W =
[[130 147 106 102 147 114 137 138 131 113 108 116]
 [151 104 103 102 133 122 122 110 128 108 107 147]
 [128 136 148 130 136 140 133 118 127 128 102 122]
 [146 119 120 132 151 148 106 121 152 132 133 146]
 [123 105 128 102 115 124 125 131 101 127 122 122]
 [128 124 124 125 114 116 124 121 107 120 106 131]
 [130 139 140 117 119 113 131 115 112 111 136 154]]
Indices start at 0.
Read off the entry at row 2, column 1.
A: 136
Read off the entry in row 0 and column 0.
A: 130
Read off the entry at row 0, column 2.
A: 106
The entry directly above the smallest entry is 152
The largest entry is 154
Read off the top entry of the column that holds the smallest entry.
A: 131
Read off the entry in row 1 and column 0.
A: 151
Read off the entry at row 2, column 0.
A: 128
The bottom-left entry -> 130
The entry at row 2, column 2 -> 148
The entry in the top-right corner: 116
The entry just right of the smallest entry is 127
Read off the entry at row 0, column 1.
A: 147
Read off the entry at row 1, column 2.
A: 103
Read off the entry directly above 152.
A: 127
The entry directly below the smallest entry is 107
Read off the entry just left of 118.
A: 133

B = array([127, 126, 110, 153, 130])
Which number is the entry just right of 153? 130
The entry just left of 130: 153

M =
[[148 150 143 121]
 [140 107 130 122]
 [144 117 136 125]
 [135 113 130 117]
 [138 109 130 120]
 [147 145 143 122]
 [138 108 130 120]
 [139 108 130 121]
 [139 108 130 121]
 [144 127 139 124]
 [147 144 143 122]
 [146 142 142 122]
 [147 144 143 122]
 [143 113 134 125]
 [145 135 141 123]
 [147 144 143 122]]
Which number is the top-left entry?
A: 148
The maximum -> 150
Which number is the minimum?
A: 107
The last entry, reading row by row -> 122
The entry in the bottom-left corner: 147
The entry in the top-right corner: 121
The fifth entry from the end, reading row by row: 123
Which number is the entry directly above 146?
A: 147
Which number is the last entry in the row that holds the smallest entry?
A: 122
Which number is the second-last entry, reading row by row?
A: 143
Which number is the entry just right of 136?
A: 125
Which number is the smallest entry in the last column?
A: 117
The entry just right of the largest entry -> 143
Which number is the entry directly below 136?
A: 130
The 5th entry, reading row by row -> 140
Which number is the bottom entry of the column that holds the largest entry?
A: 144
The smallest entry in the first column -> 135
The entry directly above 124 is 121
The third entry on the main diagonal is 136
The entry just left of 109: 138

data = ((117, 128, 117, 132, 115, 134, 132, 115), (139, 129, 139, 126, 122, 132, 130, 122), (136, 127, 134, 125, 119, 140, 130, 119), (117, 128, 122, 125, 143, 119, 126, 143), (124, 128, 126, 125, 104, 143, 118, 107), (108, 128, 116, 125, 127, 130, 142, 126), (118, 128, 124, 131, 125, 133, 130, 126))
The entry just right of 136: 127
The entry just right of the smallest entry: 143
The entry just left of 107? 118

[119 121 157 133 132 122 129]
The 1st entry from the right is 129
The second entry from the right is 122
Which number is the third entry from the left? 157
